These are the activations of a small neural network, seen along a few directions. Each row is one input.
Each table varies a few parts of the input and shows all the possible inputs, shuffled.
Descriptions start from the smaller parts, as in this example, which fits no table here: one of 3 separate values, together with either a single point or one of 9 places along a line or (one of 6 places along a line, together with one of 8 places around a ring).
Shared parts are said once, and a part with two or three values counts as separate values.

Other details of the inputs shift rows strongly along two fixed directions, in all tables alike. That doesn't count.

Rows:
r1: [-34,  -1, -44, -24,  46,  55,  -8,   2,  31, -35,  -8, -47, -11]
r2: [-74,  14,  17,  54, -49, -34,   3,  -8, -10, -23, -62, -42,  25]
r3: [ 44,  -2,   0,  32, -18, -15,  -7,  -3, -12,  36,  25,  43,  -2]
r4: [-68, -19, -42, -40,  26,  62,  -5, -24,  32, -56, -26, -77, -22]
r5: [-52,   9, -41, -27,  59,  63,   2,  -4,  31, -53, -21, -77, -10]
r6: [ 57, -10, -28, -47,  37,  23, -20,  19,   4,  29,  50,  44, -20]
r7: [ 32, -16, -37, -19,  41,  25, -19, -14,   4,  18,  14,  -1, -43]
r8: [ 57, -10,  -7,   1, -10, -34,  14,  49, -16,  22,  19,  31,  17]
r9: [ 46, -34, -16, -63,  19,  21, -16,  -2,  -2,  24,  37,  30, -22]
r10: [-52,  22,  23,  19,  -8,  -9,   6,  11,   5, -23, -34, -14,  23]
r11: [ 16, -41, -54, -58,  33,  18,  -4,  13,  13,  -8, -11, -38, -38]
r12: [-77,  28,  43,  47, -20, -13,  19,   8,  -1, -31, -39, -27,  39]
r13: [  9,  -8, -37, -59,  48,   8, -32,  21,  14,  19,  -1,  10, -30]
r14: [ 29, -30, -23, -39,  24,  22, -26, -10, -12,  20,  15,   8, -17]
r15: [ 23,  19,  15,  34, -11, -12,  19,  20,  -1,   3,  27,  30,  22]
r16: [-68,   6,  12,  59, -42,  -1,  14, -18,  -8, -39, -30, -46,  34]
r17: [-27,  19,  41,  58, -34, -15,  20, -21, -17, -24, -24, -32,  39]
r18: [ 68,  20,  33,  58, -40, -46,  16,   1, -31,  51,  40,  72,  15]
r19: [-17,   7, -20, -29,  52,  42,  -2,  -2,  22, -38,  -5, -40,  -4]
r20: [ 11, -15, -25, -47,  45,  16, -42, -13,   0,  25, -13,  -2, -55]
r21: [-47,  -3,  15,  19, -40,   6,  19, -10,   3, -34, -13, -29,  30]
r22: [ -9,  14,  49,  26, -34, -34,  17,  -6,  -9,  17,  -7,  28,   4]
r23: [  2,   6,  13,  33, -26, -11,  25,  -8,   9, -10,   9,   6,   8]
r24: [-68,  27,  31,  48, -36, -28,  12,  19,   2, -29, -36, -16,  44]
r25: [ 70, -15,  11,   6, -21, -23, -12,   2, -33,  49,  43,  70,  -1]
r26: [ 48,  -1,   7, -11,  -5,  -4,  -1,  23, -12,  22,  41,  55,  20]
r27: [-100,   15,   29,   53,  -64,  -30,   24,   -6,   12,  -44,  -63,  -56,
   36]
r28: [ 18,  -3,  14,  -7, -10,   1,   5,  19, -13,   3,  21,  27,  31]
r29: [ 47,  17,  47,  32, -42, -39,  24,  -1, -10,  22,  37,  50,  24]
r30: [ 32,   4,  10,  10, -17, -44, -21,   1, -23,  46,   7,  49, -12]
r31: [ 41,  -6, -19, -26,  37,  16, -18, -20,  -3,  16,  16,   4, -31]
r32: [ -9,   4,  22,  15,   2, -16, -14, -15, -16,  27, -15,   7, -12]
r33: [  4,   4,  19, -10, -13, -22,  -1,  -4,   0,  23,   0,  26, -16]
r34: [-48,  18,  37,  43, -59, -44,  19,  -3,  -1, -12, -31,  -2,  27]
r35: [ 58,   7,  35,  -1, -13, -17,  15,  -6,  -8,  25,  33,  44,   8]
r36: [ 46,   8,  12,   7, -11,  -9,  17,   0,   3,  23,  33,  38,  -5]
r37: [  9, -36, -63, -46,  40,  20, -18,   7,  -4, -10, -27, -52, -40]
r38: [ 20,  -2, -23, -57,  70,  45, -14,   4,  15, -15,  15, -16, -21]
r39: [-39, -19, -54, -40,  44,  58, -10, -24,  39, -35, -14, -58, -36]
Each input here is: one of 3 separate values, together with either a single point or one of 4 places along a line or one of 8 places along a line.
The inputs of r8 and r37 match in every part but the choice among 3 separate values. If r28 is changed in the same way as r8 into r37, which row does it become?
> r14
List by row number the other rows that have the choice among 3 separate values in common with r22.
> r4, r9, r11, r21, r23, r27, r29, r33, r34, r35, r36, r39
Which other rows does r29 become when the choice among 3 separate values takes its other values? List them by row number.
> r19, r31
Which other rows does r7 become when the choice among 3 separate values takes its other values? List them by row number.
> r15, r23

Rows:
r40: [ -2, -17, -15, -25,  19,  18, -15, -11,  -2,   2,  -4,  -9, -15]
r41: [ -9,  13,   5,   1,  12,  11,   3, -15,  11,  -1,   4,  -5, -14]
r42: [-12,   5,   6,  17, -23, -16,  -3,  -3,  -4,  10, -12,   4,   0]
r43: [ 13,  15,  26,  30, -23, -22,  13,  -3,  -2,  16,  18,  28,   6]
r44: [ 94, -28, -50, -68,  59,  14, -27,  22,  -4,  51,  45,  46, -52]
r45: [ -8,  -2, -19,  -6,  11,  10,  -8,   2,  -3,  -4,  -8, -17,   0]
r46: [-24,  -1, -17,  -6,   2,   8,   6,  -7,  12, -22, -22, -36, -12]
r47: [ 55,   4,   3,   4,  -1, -11,   3,  15,  -5,  21,  34,  41,   6]
r48: [  8,   0,   9,  23, -28, -26,  10,   9,  -7,  14,  -5,  13,   4]
r49: [ -8,  -3,  -1, -11,  12,  29,   3, -17,   8, -13,   8, -12,  -5]
r50: [-15, -16,  -8,  -3, -11,   1,   1,  -3,  -1,  -9, -12, -16,   2]
r51: [ 22,   6,   3,  22, -20, -19,  18,  13,  -8,  -1,  10,  11,  19]
r52: [-30,  -2,  -2,   1,  -3,  26,   7, -16,  12, -31,  -6, -32,   7]
r53: [ -7,  -9, -22,  -4,  13,   6,  -4,   9,   0,  -9,  -9, -17,  -5]
r54: [ -5,  -1, -13,  -1,  18,  10, -12,   0,  -4,  -5,  -7, -13,  -3]
r55: [-28,  -6,   6,  -4,   8,  14,  -9, -17,  -5, -12, -19, -30,  -2]
r56: [  2,  11,  10,  25,  -7,   3,  12,   3,   1, -10,  11,   2,  19]
r57: [  5, -23, -26, -31,  13,  17,  -4,  -2,   4,  -5,  -4, -17, -15]
r58: [  4,   3,  19,  22, -35, -10,  17,  -2,  -1,  -8,   9,   8,  26]
r59: [ 12,  -3,  15,  20, -39, -20,  21,   3,  -7,  -2,   8,   8,  23]
r60: [-27,   5,  19, -17,   1,   2,   0,  15,   8, -13,  -7,   3,  15]
r61: [ -5,  10,  18,  25, -21, -24,  -4,  -6,  -8,  12, -10,  16,   2]
r62: [51, 12, 13, 10,  6, -3,  4,  6, -8, 24, 37, 47,  5]
r63: [ -5,   2,   3, -10,  21,  -1, -19, -16,  -2,  13, -13,  -3, -23]
r64: [-31, -16, -21, -21,   8,  25, -10, -14,   5, -15, -20, -38,  -7]
r65: [-14,  22,  32,   8, -11, -30,   4,  19,   6,   7,  -3,  34,  17]
r66: [ -8,  10,  -5, -31,  33,  10,  -8,  26,   8,  -7,   3,   4,   1]
r67: [-13,   2, -10,  -8,  10,   9,   1, -10,  16, -10,  -7, -19, -13]
r68: [-11,  -1,   6,  17, -22, -22,   2,   2,  -3,   6, -11,   2,  -4]
r69: [ -1,  11,  18,  22,   0, -10,  -2,  -2, -15,   2,  -8,  -2,  15]
The inputs of r41 and r49 match in every part but one. If r63 is changed in the same way as r41 into r49, which row does it become?
> r55
What do these inputs look like to the network?
> one of 3 separate values, together with either a single point or one of 9 places along a line
Which other rows does r54 become when the choice among 3 separate values takes its other values? List them by row number.
> r40, r61
List by row number the other rows that have the choice among 3 separate values in common with r62.
> r44, r45, r47, r51, r53, r54, r56, r66, r69

Rows:
r70: [-15,  22,  20,  30, -17, -21,  10,  19,   0,  -8,  -7,   8,  28]
r71: [-18,   4,  24,  24, -27, -31,   2,   7, -17,   2, -18,   2,  21]
r72: [-22,  15,  24,  19, -26, -22,  13,  16,   3, -10,  -3,  13,  28]
r73: [ 48, -19, -38, -19,  14,  13,  -1,   5,  -3,  10,  23,   2, -17]
r74: [-105,   -4,  -31,  -16,   39,   69,   -6,  -40,   30,  -79,  -62, -119,
   -5]
r75: [ 22, -11,  -2, -15,  -5, -11, -10,  -8,  -5,  34,  10,  26, -24]
r76: [-17,   1,  21,  33, -34, -21,   3,  -7, -15,   5, -14,   3,  15]
r77: [ 44, -26, -24, -21,   2,  10,   4,   4,   2,  10,  24,  12, -12]
r78: [  2,  -2, -12, -36,  47,  38,  -8,   1,  12, -10,  12,  -7, -13]
r79: [ -7,  18,  21,  44, -23, -14,  12, -14,  -6,  -4,  -3,   1,  16]
r80: [ 31,  -5,  -2, -22,  11,   7, -11, -14,   5,  17,  21,  19, -22]
r81: [-10,  26,  28,  36, -11,  -8,  22,   7,   0, -10,   4,   5,  28]
r82: [-20,   7,  22,  20, -36, -31,   8,   4,  -7,   3, -20,   5,  14]
r83: [ 13,  -1,  -8, -37,  33,  24,  -4,   0,  15,  -1,  23,   9, -18]
r84: [ 50, -22, -25, -19,   3,  11,   0,   7, -10,  11,  28,  12,  -3]
r85: [-14,  10,  20,  32, -26, -34,   4,   7, -12,   4, -23,  -1,  12]
r86: [ 10, -13, -26, -22,  26,   9, -23, -11,   0,  18,  -5,  -3, -41]
r87: [  9,   0, -11, -33,  30,  12, -16,  17,   6,   6,  10,  13,  -7]
What do these inputs look like to the network?
> one of 3 separate values, together with either a single point or one of 5 places around a ring
The inputs of r75 and r76 match in every part but the choice among 3 separate values. If r77 is changed in the same way as r75 into r76, which row does it become?
> r84
Which other rows does r79 become when the choice among 3 separate values takes its other values? List them by row number.
> r74, r80
Which other rows does r81 become when the place on the ring of 5 takes its other values? List them by row number.
> r70, r79, r85, r86

Rows:
r88: [-44,   4, -26, -29,  40,  32,  -5,   3,  27, -29, -23, -42, -15]
r89: [ 68,  -5,   5,  10, -12,  -5,  11,   7, -13,  27,  48,  51,   8]
r90: [-32, -11, -30, -36,  24,  39,   8,  -3,  29, -45, -12, -54,  -8]
r91: [-40,  -7, -32, -31,  31,  38,   0,   3,  26, -40, -12, -46, -10]
r92: [-41,  11, -14, -26,  52,  34, -21,  -5,  13, -22, -24, -38, -14]
r93: [-25,  -9, -30, -13,  34,  59,   2, -25,  12, -41,  -6, -56,  -4]
r94: [-41,   5, -21, -29,  49,  28, -21,   4,  16, -21, -28, -39, -18]
r95: [ 56,   9,  12,  -1,  -3, -14,   2,  13,   1,  31,  49,  65,   0]
r96: [-44,  14, -10, -23,  51,  42,  -8, -14,  22, -28, -18, -42, -15]
r97: [-28,  23,  46,  94, -67, -16,  40, -10, -26, -35, -11, -22,  75]
r98: [-38, -13, -33, -38,  35,  12, -16,  26,   9, -25, -35, -43,  -6]
r99: [-40,  -3, -21, -29,  48,  21, -24,   8,  11, -19, -32, -40, -16]
r100: [66,  0, 16,  7, -9, -7, 13,  3, -6, 27, 47, 51,  5]
r101: [ 74,  -8,  -1,   8,  -9,  -9,   4,  10, -21,  31,  45,  46,   7]
r102: [-23, -26, -47, -28,  17,  44,  10,   3,  17, -44, -11, -60,  -1]
r103: [-40,  -6, -33, -38,  35,  20, -13,  21,  13, -26, -30, -43,  -8]
r104: [ 74,  -9, -20, -59,  52,  27, -16,  -6,  16,  30,  55,  43, -44]
r105: [-27,  13,  30,  87, -79, -26,  43,   6, -20, -35, -14, -21,  75]
r106: [54, 20, 26,  5,  8, -5,  0, -3, -4, 32, 53, 66,  0]
r107: [-54,  40,  60,  79, -56, -34,  38,   8,  -5, -24, -22,  -4,  57]
r108: [ 54, -16,  -9,   8, -23, -56, -22,   0, -28,  65,  -2,  43, -38]
r109: [-46,  23,  44,  97, -67, -57,   8, -32, -30,   9, -53, -18,  13]
r110: [-37,  32,  62,  91, -69, -18,  49, -16, -10, -38,  -6, -15,  71]
r111: [-29, -13, -35, -25,  26,  48,   7, -11,  27, -43, -10, -58,  -7]
r112: [-40,  -5, -29, -32,  41,  17, -21,  15,  13, -22, -33, -39, -11]
r113: [ 63, -28, -47, -41,  35, -17, -48, -14, -12,  73,   3,  31, -84]
r114: [ 70,  -9,  -4,   6, -18,  -8,  12,  15, -10,  26,  47,  51,  10]
r115: [ 81, -32, -40, -67,  37,  21,  -7,  16,   6,  28,  51,  34, -34]
r116: [-47,  17,  38,  95, -73, -63,  10, -23, -28,  10, -56, -18,  12]
r117: [ 63,   6,  12,  -4, -11, -13,  10,   7,   2,  26,  47,  58,   1]
r118: [ 30, -29,  16, -33, -33, -45, -20,   4, -19,  55,   8,  57, -20]
r119: [-33,   6, -11, -23,  41,  54,   1, -31,  28, -42,  -5, -49, -12]
r120: [ 53,  13,  21,   3,   2, -10,   1,   5,  -2,  33,  50,  65,  -2]
r121: [-58, -25, -12, -50,  17,  18, -32, -32,  12,  -1, -41, -36, -43]
r122: [ 32, -12,  33, -22, -18, -30, -27, -23, -20,  60,  14,  63, -28]
r123: [-70,   4,  57,  54, -92, -56,  13, -14, -13,  -4, -46,  -3,  36]
r124: [ 54,   4,   7, -14,  -2, -28,   5,  35,  -7,  38,  35,  61,  -1]
r125: [-27,   7,  26,  80, -85, -33,  48,  19, -22, -37, -17, -24,  79]
r126: [-40,   2, -30, -31,  42,  25, -18,  11,  18, -23, -28, -38, -13]
r127: [ 51,  11,  25,   0,  12, -32, -16,  21, -23,  44,  25,  65,   2]
What do these inputs look like to the network?
> one of 4 places along a line, together with either one of 2 separate values or one of 8 places along a line
The inputs of r111 and r110 match in every part but the place on the line of 4. If r113 is changed in the same way as r111 into r110, which row does it become?
> r109
Which other rows does r123 become when the choice among 2 separate values takes its other values? List them by row number.
> r113
A walk changes only the place on the line of 4. It starts at r118 and steps to r123. List the rest of the walk in order.
> r121, r122
